[[-631 -454 -386 -387  488    9 -432]
 [-689  -90   99  519  651  226   80]
 [-745 -209 -130  190  656  212 -157]
 [-469  163  317  750  452  185  265]
 [-165 -360 -579 -793  -71 -155 -536]
 [ 116 -303 -445 -776 -223 -225 -423]] out -631

[[62 62 76 78 63 45 12 95 74]
 [47  5 53 51 45 64 78 81 60]
 [58 72 33 72 54 85 94 88 69]
 [40 61 83 53 58 70 80 66 98]
 [72 72 72 76 58 65 76 57 60]
 [73 78 45 77 29 69 46 70 83]
 [65 82 50 61 69 75 62 53 40]] out 62

[[-32 -21  38 -39 -22 -14  -4 -18]
 [-17 -24   1 -27  -8 -16   0 -25]
 [ -7 -21 -28 -14  -3 -17  -5 -25]
 [ -7 -18 -34 -10  -7 -17 -11 -21]
 [-30  -4   3 -16 -39 -14 -37   2]
 [-18 -22   3 -27 -10 -16  -2 -23]
 [-34 -18  38 -37 -28 -14 -10 -13]
 [-24 -10  -3 -17 -28 -14 -26  -7]
 [-14 -14 -22 -12 -17 -16 -20 -13]
 [-28  -7   1 -16 -34 -14 -33  -1]] out -32

[[ 87 118 105 107 111 105 120 118 104]
 [ 87 120 108 107  87  90 120 118 110]
 [107 105  63 103  87 238  94  81 103]
 [105  74 118 102 114  18  99 100 104]
 [103 131  63 104  91 238  90  81 101]
 [111  82 105 103  93  28 105 118 112]
 [100 131  69 105 103 226  87  88 100]
 [ 97 124  76 107 114 211  87  96 100]
 [111  74 118 102 100  18  98 116 112]] out 87

[[857 540 255 663 300 542 646 398 244 272 745 361]
 [837 521 153 181 247 776 453 636 280 114 132  85]
 [559 751 645 122 127 653 838 317  76 809 409 885]
 [733 819 108 331 282 412 603 724 556 652 434 814]
 [455 652 691  51 194 134 860 689 160 339 609 661]
 [151 169 877 356 257 669 858 531 462 139 747 314]
 [726 297 775 379 210 410  73 348 711 463 514 401]
 [526  97 408 419 780 907 555 784 510 779 518 786]
 [704 377 457 417 417 854 279  84 220 764 859  58]
 [883 112 656 583 503 892 855 625 552 341 265 709]
 [561 140 380 728 700  38 196  64  98 245 869 511]
 [885 221 530 497 178 897 218 460 462 715 191 555]] out 857

[[25 22 34 36 55 50 46 76 53 61 40 44 68 68 36 29]
 [39 27 39 47 70 51 29 72 57 46 45 63 62 53 62 66]
 [76 36 43 34 28 59 96 64 58 84 49 36 52 50 35  6]
 [46 40 60 36 40 68 65 78 43 66 45 24 69 76 29 33]
 [50 84 54 35 31 30 45 37 39 56 30 70 40 38 54 71]
 [35 11 51 70 78 77 48 74 60 39 74 24 72 78 42 32]
 [83 27 32 51 71 51 43 62 72 53 52 85 44 20 87 72]
 [64 72 44 60 53 30 41 21 57 43 51 82 30 21 74 72]] out 25

[[1 4 3 2 3 3 2 5 8 6 2 4 4 6]
 [3 4 3 4 1 3 5 7 5 6 4 1 7 5]
 [2 2 2 2 4 2 4 3 6 5 2 5 4 4]
 [1 3 1 5 2 3 5 5 7 7 4 6 6 3]
 [7 6 5 7 2 8 6 4 3 2 1 4 4 5]
 [2 1 2 1 6 1 2 2 7 4 6 5 5 3]
 [3 1 1 2 6 1 5 2 4 4 5 6 3 2]] out 1

[[  -8  133 -621   30 -418  478 -238 -241 -380 -247 -262]
 [-389 -570 -663  120 -123  407 -118 -183 -349 -210 -722]
 [-464 -628 -597   76 -148  465   -2 -229 -295 -210 -715]
 [-449 -496 -669  145 -161  353 -233 -247 -483 -106 -716]
 [-493   47 -338 -102 -651  521  -39 -590 -477   57 -249]] out -8

[[ -1  -2  21   0   8  -1   1]
 [  7   7   4   3   7 -29  -2]
 [  7   4  -5   5  29  17   1]
 [ -1  41  -1  -1  -3   5   7]
 [  4  -5  18   5   4  -3  -3]
 [  5   0 -10  28  -3 -16  -8]] out -1
---
[ 0.19 -0.18  0.03  0.05  0.02  0.07] value 0.19
[ -8.5  10.2   0.2 -15.6] value -8.5
[ 1.2 -1.1 -1.5  0.2  0.0] value 1.2
[ 1.0 -0.4  1.4 -1.3  0.9 -0.4] value 1.0
[ 0.158  0.037 -0.183 -0.111 -0.054 -0.158] value 0.158
[ 0.00  0.15  0.04 -0.15 -0.14  0.04  0.11] value 0.00
[-18.53  10.68   2.74  -3.75   3.16   2.61 -19.12] value -18.53
[-0.08 -0.11  0.18 -0.20 -0.16  0.07 -0.19] value -0.08
[-0.123  0.158 -0.027 -0.102  0.012] value -0.123
[ -58.178  196.252   11.417 -107.892 -177.368  -94.074   83.944] value -58.178
---
-20.5    0.0   18.6  -41.7
 30.8   40.9   18.6  -52.0
⇒ 0.0

-11.6  -24.3    8.8   44.0
-46.8    6.9  -39.7  -41.7
-50.7  -16.5   26.7   17.9
⇒ 6.9

 34.0   56.6  -30.4  -29.2
-50.8   44.5  -49.7   20.2
-49.0  -14.9   50.6   44.2
⇒ 44.5

 -7.1   -3.7   -4.5   11.3
 36.9   15.6   18.4  -43.8
 11.0   13.7  -19.6  -25.3
⇒ 15.6

 -1.0    8.9   21.5  -10.8
  5.6  -29.8  -53.1   17.3
  5.1    2.5    9.1    1.6
⇒ -29.8

 -5.5  -24.7   38.1  -31.9
 21.8  -45.2  -20.1  -15.6
⇒ -24.7
